A small network was shown many inputs. Here are its activations along a few directions, one row for each input.
Each table varies a few parts of the input and shows all the possible inputs, shuffled.
A made-up example of a description, with smaller parts first: one of 8 places around a ring, together with either a single point or one of 9 places along a line or (one of 2 separate values, together with one of 6 places along a line).
Shared parts are said once, and a part with two or three values counts as separate values.
In the rows, zero is written as 128.

Other details of the inputs shift rows strongly along two fixed directions, in all tables alike. That doesn't count.

Table:
row 1: 144 111 130  54 143 104 101 135 156 115 133 134 128
row 2: 105  98 117 201  90 115 147  53  76 121  93 108 112
row 3: 119 131 126 143 159 158 135 166 133 130 116 120 131
row 4: 135 160 144 138 131 140 113 140 132 151 157 144 138
row 5: 132  95  91 143  98  92 111  63 118 131  91 128 110
row 6: 126 148 144 205 104 170 134 145 107 147 150 126 160
row 7: 131 150 126  69 143  96 114 134 149 110 139 137 108
row 8: 125 134 105  64 152 110 120 135 161 119 113 122 116
row 9: 122 155 136 111 121 138 132 146 132 114 153 130 125
row 10: 157 144 121  77 146  95 109 139 152 107 129 142 126
row 11: 126 141 130 171 141 164 120 158 145 158 132 133 155
row 12: 105  75 116 139  96  79 107  73 106 118 103 113 105
row 13: 142 142 125 121 107 132 129 117 119 123 139 126 137
row 14: 117 114 106 139  98  72 117  65 100 121 101 115 101
row 15: 110  78  92 130  98  68 153  85  87 117  95 145 111
row 16: 123 156 130 103 125 137 137 144 129 120 142 115 133
row 17: 148 120 145  65 133  93 146 143 152 102 143 115 110
row 18: 151 129 163 132 121 137 146 149 138 143 163 121 142
row 19: 156 144 123  64 120 113 120 129 145  93 147 147 118
row 20: 124 123 165 120 132 153 126 148 136 152 130 139 141
row 21: 134  76  92 129  93  70 146  80  89 122  99 158 120
row 22: 130 149 152 158 137 175 141 141 126 138 151 140 147
row 23: 132 138 131 150 148 180 132 150 122 160 128 124 146
row 24: 111 139 136 204 118 174 118 134 126 178 144 137 148
row 25: 127 149 130 118 129 134 135 157 135 107 138 121 134
row 26: 120 143 141 145 150 154 149 154 132 116 128 121 140
row 27: 118  88  92 136 114  99 129  74  99 113  79 112  92
row 28: 154 121 112  66 152 126 117 135 148 104 120 147 107
row 29: 136 162 139 130 135 138 118 137 129 158 146 128 148
row 30: 124 152 132 121 146 118 122 154 140 127 133 124 132
row 31: 105 141 148 179 128 165 148 129 112 136 139 125 133
row 32: 117 130 140 234 133 196 134 154 104 171 127 125 157
row 33: 115 121 121 133 139 143 130 132 124 127 118 128 109
row 34: 117 135 119 127 150 134 123 156 155 131 120 125 133
row 35: 125 122 141 106 141 120 121 153 141 130 153 105 133
row 36:  88  73 140 199  75 105 128  63  80 142  87 119 104
row 37: 105 143 128 137 140 150 122 149 148 148 138 130 129
row 38: 141 141 141 143 145 157 142 147 134 119 132 134 150
row 39: 161 112 129  59 141  95 109 136 155 110 148 122 127
row 40: 159 135 122  57 150 119 138 119 146  94 120 135 126
Each input here is: one of 2 separate values, together with either a single point or one of 4 places along a line or (one of 3 separate values, together with one of 5 places around a ring).
Changing only the choice among 2 separate values turns row 2 into row 40. The same change can be made to row 31. Which row results?
> row 22
Changing only the choice among 2 separate values turns row 25 into row 6. The same change can be made to row 33. Which row results?
> row 28
Change only the place on the line of 4 in row 20. List by row number the other rows that result.
> row 1, row 18, row 39
Change only the choice among 2 separate values in row 20. List by row number the other rows that result.
> row 36
Change only the choice among 2 separate values in row 14. List by row number the other rows that result.
> row 29
Change only the place on the ring of 5 in row 30. List by row number the other rows that result.
> row 3, row 25, row 26, row 34

Table:
row 41:  91 140 156 193 143 196 131 150 121 175 132 115 148
row 42: 128 163 125  76 178 159 122 183 162 152 142 151 143
row 43: 148 113 105  45 125  49 103  97 151  93 119 120  98
row 44: 149 142 116  70 173 138 114 175 170 135 128 153 141
row 45: 172 131 110  37 115  68 120  82 140  65 119 143  93
row 46: 101 142 163 196 102 154 142 148 105 157 169 115 153
row 47:  95 162 138 209 142 186 121 170 124 187 141 129 165
row 48:  92  93 117 226  96 124 118  74  97 142  91 104 107
row 49: 139 147 132  85 185 172 156 199 152 119 129 133 145
row 50: 120  84 123 215  71 109 113  73  87 161 124 115 126
row 51: 167 132 103  45 111  65 111  95 142  57 128 136  93
row 52: 162 100 106 139  76  82 120  46 107  85 111 136 109
row 53: 118  71  82 126  93  76 148  49  85  77  59 127  81
row 54: 136 131 138  81 178 157 120 171 171 125 127 129 133
row 55: 104 151 177 198 110 171 152 152 101 179 169 124 163
row 56: 134 151 144  62 151 133 118 161 156 141 159 127 141
row 57: 123 165 129  84 188 161 156 201 157 113 130 122 140
row 58: 124  86 139 216  68 102 139  76  77 142 128 124 125
Changing only one part turns row 55 into row 58. The same change can be made to row 53. Which row results?
> row 49
What do these inputs look like to the network?
> one of 3 separate values, together with one of 6 places along a line
Change only the choice among 3 separate values in row 43. List by row number the other rows that result.
> row 50, row 56
Change only the choice among 3 separate values in row 42. List by row number the other rows that result.
> row 44, row 47
